These are the activations of a small neural network, seen along a few directions. Each row is one input.
Each table varies a few parts of the input and shows all the possible inputs, shuffled.
A made-up example of a description, with smaller parts first: line(6) and (point or line(9) or (values(2) and ring(5))).
Shared parts are said once, and a part with two or three values counts as separate values.

Rows:
x1: -23  9  14  20  -10  -4  -27  -10  -26  1  24  42
x2: -35  2  36  3  -8  -31  -48  15  3  -6  33  38
x3: -14  8  -1  8  -3  11  -24  3  -20  -4  40  24
x4: -25  20  1  23  4  3  -25  -12  -50  -6  8  32
x5: -13  27  -17  12  1  15  -20  3  -43  -10  20  22
x6: 42  -20  -40  -15  1  11  84  -20  57  4  -79  -91
x7: -18  2  22  -4  -1  -3  -27  18  -1  -2  52  13
x8: 58  -12  -28  -32  20  31  81  -10  55  15  -89  -60
x9: 77  -39  -48  -7  8  2  84  -16  24  13  -92  -70
x10: -18  1  30  -19  -4  -18  -38  15  7  -10  49  12
x11: -31  3  31  12  -9  -16  -38  13  -5  6  34  37
- What is each input in this table made of? => values(3) or (values(2) and line(4))

Rows:
x12: 48  -29  -28  -31  2  -2  25  -7  22  -20  13  -71
x13: 16  29  -12  -23  17  59  51  -13  15  3  -32  -43
x14: 12  6  -6  32  13  29  -45  8  -96  10  57  88
x15: 26  -7  -17  2  13  5  39  -19  31  19  -83  -13
x16: 18  20  -38  -20  16  42  41  5  23  7  -19  -47
x17: 47  -59  -2  8  -11  -55  49  -10  19  20  -49  -47
x18: 39  -33  -14  14  -9  -17  38  3  27  15  -70  -32
x19: -69  14  33  37  -23  -23  -46  -5  1  -14  67  34
x20: 18  -3  -6  -11  14  16  50  -34  27  8  -94  1
x21: -72  23  5  38  -5  -13  -57  -11  -62  -20  32  29
x22: -33  1  88  -47  13  -35  -77  59  41  -3  75  53
x23: -51  3  54  -8  -30  -19  -61  12  17  8  76  44
x24: 28  -10  -45  -21  0  22  42  19  22  -13  0  -54
x25: -27  45  -11  29  -10  -8  -48  -7  -87  -18  27  57
- What is each input in this table made of? => line(6) or (values(2) and line(4))
- A walk changes only the line(6) part. It starts at x14 and steps to x25. List the rest of the walk in order. => x21, x19, x23, x22

Rows:
x26: -37  -13  33  40  -26  -64  -30  -42  -24  -1  -25  38
x27: 7  33  -25  28  1  22  -24  -7  -89  6  -1  64
x28: 6  27  -42  11  13  60  -2  -12  -57  -20  52  20
x29: -13  31  1  -42  3  18  -5  35  28  -28  65  -42
x30: 85  -59  -44  -3  1  -25  86  -15  33  14  -100  -81
x31: -12  25  -27  -18  2  57  -5  13  -13  -9  77  -39
x32: -32  10  0  53  8  -24  -34  -7  -72  -2  -25  50
x33: -2  -32  78  -30  3  -32  -16  23  60  22  24  15
x34: -4  -3  27  -65  10  -9  -29  35  64  -16  35  -18
x35: 29  19  -45  -5  19  56  81  -33  24  12  -102  -43
x36: -28  -37  43  31  -34  -58  -23  11  46  23  1  38
- What is each input in this table made of? => values(2) or ring(9)

Rows:
x37: 41  -28  -16  -10  13  -8  39  1  23  11  -53  -37
x38: -5  26  -43  22  7  35  22  -19  -42  -15  0  -22
x39: -16  9  0  3  -8  -17  -48  11  -34  -14  62  9
x40: 0  34  -41  9  8  57  27  -13  -36  -9  -7  -16
x41: -33  23  6  -8  4  4  -47  13  -30  -22  64  4
x42: -25  -20  57  -39  -14  -25  -4  13  116  5  2  -22
x43: -17  51  15  -35  25  53  -28  23  4  -14  53  37
x44: 31  -18  -2  -29  10  -15  49  1  51  10  -72  -48
x45: 26  -3  9  -41  10  -11  48  0  74  2  -82  -53
x46: -18  -29  49  -31  -11  -31  -1  14  89  13  12  -16
x47: 7  37  -42  -2  13  72  30  -14  -27  7  -13  -7
x48: 41  -30  -39  20  -6  -11  26  -7  -20  2  -27  -20
x49: -8  -31  47  -18  -7  -31  -7  18  58  12  30  -8
x50: 12  8  -52  33  -4  12  20  -20  -45  -11  -1  -16
x51: 4  -36  44  -4  -13  -38  -14  20  29  7  40  -4
x52: 46  -37  -23  7  5  -10  30  -1  1  7  -41  -28
x53: 32  -17  -49  25  -14  -4  24  -13  -35  -6  -13  -14
x54: 0  -16  7  1  -20  -33  -35  14  -19  -9  55  9
x55: -13  -10  12  75  -6  -42  -5  -72  -73  20  -109  86
x56: 3  -29  26  2  -19  -41  -25  16  -1  2  49  5
x57: -31  31  7  -21  9  26  -39  19  -21  -23  60  15
x58: -66  1  57  79  -20  -67  -61  -11  -39  29  -51  120
x59: 16  45  -38  -9  20  87  32  -14  -15  10  -13  -3
x60: -26  40  8  -29  17  38  -32  22  -10  -14  54  30
- What is each input in this table made of? => values(2) and (point or line(11))
- Changing only the values(2) part turns x51 into x52. The same change can be made to x43. Which row results? => x59

Rows:
x61: 9  -16  35  -28  4  -13  -3  12  56  7  0  -10
x62: -5  -19  33  -11  -6  -42  -24  14  17  2  17  13
x63: -5  -6  -14  50  -7  -21  -8  -20  -61  -2  -3  13
x64: 16  -10  -33  42  -2  -9  11  -20  -50  -7  -23  -13
x65: 4  29  -23  -31  13  49  -17  30  -17  -21  95  -17
x66: 17  -32  28  -20  -8  -28  2  8  42  1  6  -10
x67: -11  53  -12  -37  15  59  -13  26  1  -29  91  -17
x68: 14  17  -24  9  13  31  12  -23  -35  3  -34  9
x69: -9  17  -6  20  12  19  -9  -21  -40  7  -13  40
x70: 2  1  -10  31  5  -1  -3  -17  -60  3  -11  36
x71: 37  -9  -42  7  8  11  36  -8  -21  -3  -45  -16
x72: 31  -6  -17  -13  6  13  38  0  25  15  -41  -30
x73: 0  -5  -33  -8  -15  15  -28  22  -39  -26  102  -39
x74: 11  7  -29  -23  4  33  -20  31  -34  -20  97  -21
x75: -35  42  -2  11  12  37  -7  -28  -22  2  -14  38
x76: -13  -5  40  -19  8  -26  -31  19  34  6  11  17
x77: -24  15  14  23  -3  6  -28  -5  -21  9  3  57
x78: -43  12  45  -26  12  -8  -27  19  43  -3  7  15
x79: -18  -8  5  47  -21  -38  -26  -8  -49  3  16  29
x80: 29  13  -36  -6  10  28  34  -12  -9  -1  -47  -16
x81: 9  -42  20  -9  -22  -47  -1  -3  40  -8  16  -26
x82: -10  -7  30  12  -15  -33  -33  12  -12  6  14  40
x83: 29  -30  -34  15  -9  -20  34  -4  14  3  -26  -45
x84: 23  -17  14  -25  6  1  26  8  55  17  -19  -33
x85: -9  1  10  30  -10  -16  -21  -3  -45  7  7  50
x86: 6  21  -7  -21  7  31  41  -4  34  9  -43  -33
x87: -13  -30  24  0  -21  -64  -26  3  13  -4  28  -6
x88: 5  41  -31  -15  10  46  35  -18  4  -6  -48  -19
x89: -17  -18  22  22  -27  -56  -36  4  -18  0  24  18
x90: 21  -44  -2  -5  -15  -32  24  -2  42  1  -1  -45
x91: -12  43  -20  -1  13  49  13  -29  -19  -2  -33  9
x92: -19  1  43  -37  10  3  2  14  64  0  -3  -14
x93: -53  37  19  13  0  24  -23  -10  -4  0  1  55
x94: 26  -17  -49  28  -3  -8  31  -12  -20  -8  -35  -35
x95: 23  -3  -27  21  9  12  15  -17  -51  -1  -32  8
x96: -53  24  38  1  1  3  -34  10  22  2  7  45
x97: -24  5  34  6  -4  -14  -39  13  8  8  9  46
x98: -4  5  23  -33  10  18  32  9  60  10  -23  -36
x99: 30  -36  3  -16  -1  -13  29  7  42  11  -16  -29
x100: 37  -24  -27  -3  2  -1  39  0  13  10  -39  -28
- Changing only one part turns x97 into x96. The same change can be made to x68. Which row results? => x91
- Changing only one part turns x65 into x67. The same change can be made to x84. Which row results? => x98
- What is each input in this table made of? => line(4) and (point or ring(9))
- List by row number the other rows that have the line(4) part in common with x82. => x62, x66, x70, x71, x74, x85, x95, x99, x100
- List by row number the other rows that have the line(4) part in common with x73. => x63, x64, x79, x81, x83, x87, x89, x90, x94

Rows:
x101: 7  -25  2  21  1  -29  13  -9  -10  8  -46  7
x102: 28  -16  -28  15  -2  -13  21  -10  -14  0  -48  -10
x103: 40  -15  -22  -20  2  8  34  1  16  -1  0  -42
x104: 22  3  -21  -27  11  30  22  9  4  0  16  -37
x105: 6  21  -37  13  3  30  21  -14  -35  -4  -15  -17
x106: 6  14  -4  -24  15  37  6  16  10  -7  22  -20
x107: -26  23  12  4  1  15  -22  -12  -16  4  -4  50
x108: 35  -28  -10  -12  -6  -11  30  -2  35  -1  -12  -36
x109: -11  29  -22  14  9  35  8  -14  -31  -8  -2  4
x110: 24  1  -43  15  -3  8  25  -14  -25  0  -34  -20
x111: -21  5  39  -17  -7  -19  -8  17  42  5  6  4
x112: -14  -11  -2  43  -20  -24  -47  12  -61  -1  68  43
x113: -25  33  -5  9  11  29  -10  -15  -22  -6  2  32
x114: -15  6  30  13  -5  -10  -15  -13  -9  12  -23  40
x115: -9  -21  28  -7  -8  -28  -1  4  51  12  -11  -14
x116: -24  21  23  -27  5  7  -22  20  33  -2  20  16
x117: 5  -33  12  -5  -10  -22  17  -1  43  6  -15  -26
x118: -1  -13  22  20  4  -31  -5  -13  -3  16  -40  24
x119: -17  -16  15  0  -17  -42  -55  17  -29  -24  90  2
x120: -12  22  9  -27  15  30  -12  20  20  -7  26  1
- What is each input in this table made of? => values(2) and (point or ring(9))
- Changing only the values(2) part turns x107 into x116. The same change can be made to x109. Which row results? => x106
